These are the activations of a small neural network, seen along a few directions. Each row is one input.
In each table, some parts of the input vary, and every possible input appears once, in random order.
Descriptions start from the smaller parts, as in this example, which fits no table here: one of 4 places along a line, together with either a single point or one of 9 places along a line or (one of 2 separate values, together with one of 8 places around a ring).
Shared parts are said once, and a part with two or three values counts as separate values.
In the rows, 128 means zero.

Other details of the inputs shift rows strongly along two fixed directions, in all tables alike. That doesn't count.

Rows:
x1: [127 132 129 127 131 119 127 134 130 135 125 124]
x2: [128 135 130 130 132 127 130 132 121 134 129 119]
x3: [132 130 133 129 136 122 133 137 129 129 132 117]
x4: [133 122 134 125 132 127 135 136 137 130 129 122]
x5: [120 149 128 129 135 114 127 129 123 124 134 128]
x6: [160  40 152 104  94 145 136 114 186  86 140 135]
x7: [127 135 125 135 139 128 129 125 122 125 125 132]
x8: [123 139 127 125 132 122 134 131 132 120 138 126]
x9: [127 137 129 127 149 123 128 130 124 124 122 127]
x10: [131 129 136 126 134 119 129 136 132 132 126 122]
x11: [132 127 125 124 132 123 130 130 131 131 130 119]
x12: [133 131 130 124 136 113 125 128 128 131 128 117]
x13: [129 127 132 127 128 131 133 131 131 135 126 124]
x14: [124 126 123 130 123 130 130 133 131 137 127 129]
x15: [126 130 128 129 135 126 124 125 120 122 127 130]
x16: [130 128 136 129 130 118 125 133 126 129 129 122]
x17: [132 130 125 124 134 125 132 131 135 135 127 122]
x18: [127 126 124 127 132 136 132 127 129 124 120 128]
x19: [127 129 129 126 135 131 124 128 130 121 127 130]
x20: [133 128 126 133 135 127 131 124 127 122 122 127]
x21: [ 94 122 104 143  68 176 112 114 102 146 127 175]
x22: [ 83 126  97 151  55 165 110 117  95 163 127 171]
x23: [130 128 126 124 126 131 132 127 132 138 126 124]
x24: [126 133 127 127 137 126 127 127 124 125 118 127]
x25: [133 126 131 120 128 123 128 127 132 135 124 123]
x26: [133 125 132 134 125 124 131 131 132 132 129 127]
x27: [129 139 129 128 133 118 124 126 118 137 126 120]
x28: [127 138 125 128 145 132 129 132 129 122 128 126]
x29: [164  28 156  93  84 142 142 115 189  94 141 123]
x30: [127 135 124 125 130 121 125 129 128 139 123 125]
x31: [134 133 127 131 130 123 130 124 127 137 126 123]
x32: [128 138 129 129 142 124 121 128 122 120 130 125]
x33: [130 128 136 126 130 123 128 130 130 134 124 123]
x34: [126 130 126 128 139 134 131 129 127 124 125 131]
x35: [130 140 126 129 139 134 126 131 118 122 132 127]
x36: [123 152 124 134 138 117 132 129 127 127 133 130]
x37: [130 128 126 127 136 130 131 129 125 119 125 121]
x38: [121 141 128 125 131 120 130 130 133 124 131 132]
x39: [133 134 132 125 141 128 126 130 126 121 127 128]
x40: [ 85 123 103 141  57 166 118 114 115 147 132 176]
x41: [129 132 127 127 140 132 127 130 127 118 133 124]
x42: [131 138 130 136 133 124 130 129 123 137 127 124]
x43: [127 133 129 130 130 115 123 132 123 133 128 123]
x44: [130 132 134 130 128 121 125 129 120 134 127 121]
x45: [134 129 133 125 135 128 122 127 124 117 131 128]
x46: [138 131 131 130 138 129 128 127 129 119 130 129]
x47: [130 140 125 136 138 116 130 134 126 136 128 123]
x48: [128 134 126 129 144 129 131 130 122 121 128 124]
x49: [135 126 125 129 127 123 130 125 134 133 128 127]
x50: [131 130 130 128 138 122 126 126 122 120 122 123]
Each input here is: one of 5 separate values, together with either a single point or one of 4 places along a line or one of 5 places around a ring.
- Changing only the choice among 5 separate values turns x28 into x41. The same change can be made to x17. Which row results? => x11
- Changing only the choice among 5 separate values turns x46 into x39. The same change can be made to x49. Which row results? => x30
- List by row number the other rows that have the choice among 5 separate values in common with x15. => x5, x12, x16, x27, x32, x43, x44, x45, x50
- Which other rows does x37 become when the choice among 5 separate values takes its other values? List them by row number. => x18, x20, x24, x50

Rows:
x51: [122 101 115 139  84 183 120 112 112 138 128 153]
x52: [ 95 118 122 130  74 159 118 121 132 119 145 176]
x53: [147 119 137 123 132 117 127 143 124 144 124 104]
x54: [140 130 137 122 144 135 115 123 116 110 132 123]
x55: [137 125 137 123 132 101 133 123 138 148 116 114]
x56: [139 128 128 126 155 139 138 126 140 122 113 132]
x57: [130 140 134 117 136 123 129 128 144  99 151 135]
x58: [141 121 149 121 149 132 120 133 125 108 130 121]
x59: [137 132 139 145 130 110 134 128 139  95 152 134]
x60: [ 90 217 113 144 175 106 124 149  93 135 134 130]
x61: [137 118 122 118 133 136 147 126 153 107 146 125]
x62: [128 118 139 118 144 121 124 126 138 104 116 132]
x63: [113  97  99 135  78 173 123  99 124 133 117 165]
x64: [132 133 130 123 144 138 147 140 153 117 142 133]
x65: [150 107 141 126 147 149 135 135 136 117 128 118]
x66: [146 115 138 127 135 113 124 140 125 144 126 102]
x67: [129 117 133 113 141 119 123 121 134 101 116 128]
x68: [129 135 137 123 122  98 139 134 151 143 143 111]
x69: [ 76 178  91 166  94 128 104 116  70 199 106 157]
x70: [129 134 135 126 129  96 135 137 150 139 143 112]
x71: [119 109 128 130  71 144 119 122 110 165 123 134]
x72: [138 118 129 113 142 120 121 113 132 100 122 130]
x73: [ 98 217 104 142 168 108 119 133  89 130 141 129]
x74: [134 128 132 125 128 101 135 141 153 137 141 115]
x75: [114  95 120 128  78 164 105 107 105 116 131 154]
x76: [135 133 124 125 137 142 143 129 147 115 145 134]
x77: [ 98  94 114 132  70 172 137 125 144 127 138 168]
x78: [ 90 183  83 162 117 164 113 112  74 169 108 165]
x79: [138 112 124 121 152 130 140 125 142 113 113 120]
x80: [157 107 150 142 139 120 124 125 124  96 136 118]
x81: [145 118 131 120 134 106 133 133 142 139 113 116]
x82: [145 114 147 123 128 111 131 133 127 148 129 100]
x83: [120  99 124 131  65 155 119 125 112 163 123 141]
x84: [146 103 134 120 147 139 138 134 132 113 124 106]
x85: [102 108 120 131  80 162 107 107 120 126 118 178]
x86: [151 116 141 141 141 111 127 117 134  95 126 131]
x87: [139 133 137 118 137 101 136 125 137 145 114 110]
x88: [136 130 132 120 124 106 139 144 153 135 140 115]
x89: [135 114 141 116 144 126 121 131 120 103 128 112]
x90: [131 142 133 119 127 104 141 144 150 139 137 112]
x91: [134 115 147 120 147 129 122 135 124 105 127 116]
x92: [130 113 126 114 134 132 151 137 155 106 139 122]
x93: [144 113 143 127 132 110 124 133 125 147 129 103]
x94: [110 209 107 148 163  99 122 140  86 179 102 116]
x95: [113  87 121 137  84 178 123 124 118 134 122 149]
x96: [130 139 137 119 120 103 141 135 150 140 140 112]
x97: [140 120 130 128 135 105 127 130 139 144 116 118]
x98: [151 108 127 123 143 145 133 124 127 115 129 109]
x99: [ 85 223 104 146 170 104 121 143  82 136 135 126]
x100: [137 114 130 123 152 134 141 130 144 118 111 126]
x101: [134 131 131 119 141 128 118 113 130 107 122 137]
- Changing only one part turns x99 into x89. The same change can be made to x92. Which row results? => x84
- Describe the family of inputs behind these rows. => one of 3 separate values, together with either a single point or one of 6 places around a ring or (one of 2 separate values, together with one of 5 places around a ring)
- Which other rows does x100 become when the choice among 2 separate values takes its other values? List them by row number. => x62
- Which other rows does x91 become when the choice among 3 separate values takes its other values? List them by row number. => x60, x62

Rows:
x102: [106 139  97 155 101 144 137 131 107 165 131 134]
x103: [109 141 134 131  91 131 112 111 103 140 132 141]
x104: [118 122 105 151 100 130 121 109 103 155 109 138]
x105: [149 148 141 117 172 117 156 131 147 131 115 100]
x106: [150  40 152 121  85 154 142 125 182 111 122 148]
x107: [100 154  97 153  95 124 131 119 119 147 132 154]
x108: [113 134 122 157 114 141 112 122  95 156 102 153]
x109: [ 99 123 107 131 105 138 114 119 105 154  98 147]
x110: [146 138 159 131 161  94 120 141 128 112 133 113]
x111: [109 133 116 151  89 118 108 114 100 142 137 140]
x112: [146 157 118 120 208 149 124 124 120  63 136 128]
x113: [114 129 118 131  88 136  97 115 111 149 137 150]
x114: [114 146  99 139 110 156 123 133 117 170 131 141]
x115: [106 143 110 151  92 123 121 127  99 145 146 131]
x116: [153 144 148 114 161 116 145 142 122 134 125  85]
x117: [121 141  98 137 108 153 122 122 122 168 116 149]
x118: [150  42 145 115  73 120 134 102 175  95 139 140]
x119: [147 143 144 136 178 115 147 159 140 133 126 105]
x120: [103 156 108 137 139 188 122 103  88  83 128 166]
x121: [133  39 133  98  88 152 143 123 187 113 118 138]
x122: [143  28 147  95  81 144 124 119 163 109 120 123]
x123: [138 160 146 134 173  96 141 146 148 118 129 122]
x124: [106 145 116 153 147 182 112 121  94  76 127 175]
x125: [172  53 171  92 114 129 139 113 167 104 124 103]
x126: [108 142  93 157 105 137 137 122 110 165 115 140]
x127: [140 116 124 125 121 137 108 121 114 152 122 122]
x128: [ 98 166 115 136 101 137 135 115 123 146 127 156]
x129: [152 145 148 117 172 106 141 121 124 131 107  96]
x130: [131 145 137 110 172  82 127 134 139 111 119 109]
x131: [ 93 161 118 136  95 144 132 123 111 151 142 150]
x132: [154 133 153 136 174 107 122 144 114 129 116  98]
x133: [146 161 149 114 171  88 137 120 131 117 123 106]
x134: [138 138 135 111 176 104 135 156 127 129 119  81]
x135: [129 145 127 115 181 109 147 155 143 133 124  91]
x136: [114 146 114 133  97 138 107 130 110 151 145 142]
x137: [106 162  99 139 103 139 117 120 127 156 133 162]
x138: [102 150 104 150  98 126 133 128 116 147 147 140]
x139: [116 122 109 150  91 140 126 129  97 157 128 124]
x140: [133  41 154  94  76 126 117 117 170  93 138 133]
x141: [125 158 131 112 175  91 143 145 154 114 126 110]
x142: [142 154 117 136 204 137 133 121 114  55 136 122]
x143: [118 129 111 154 104 128 113 116  90 157 121 124]
x144: [ 97 150 121 152 102 140 124 139 116 144 140 160]
x145: [ 97 134 100 130 142 178 116 118 100  73 125 166]
x146: [104 143 126 152 106 127 109 120 105 139 120 165]
x147: [129 152 140 109 168  91 130 153 133 114 137  92]
x148: [106 159 126 132  99 135 122 126 101 146 138 133]
x149: [159  45 145  96  74 138 119 103 186 103 138 153]
x150: [160 139 130 119 175 107 124 127 129 141 111 106]
x151: [144  69 154  86 127 112 149 140 199  85 151 110]
x152: [145 147 156 128 165  96 131 154 133 114 141 105]
x153: [165  39 145  97  79 157 129 125 171 122 139 123]
x154: [143 154 141 118 171 119 158 141 135 137 129  93]
x155: [148 156 132 114 172 105 139 147 155 126 151 106]
x156: [153 141 152 133 175 109 134 159 124 132 122  93]
- Changing only one part turns x139 into x156. The same change can be made to x142. Which row results? => x124
- Changing only one part turns x105 into x121. The same change can be made to x120. Which row results? => x145
- Describe the family of inputs behind these rows. => one of 5 separate values, together with either a single point or (one of 2 separate values, together with one of 5 places around a ring)
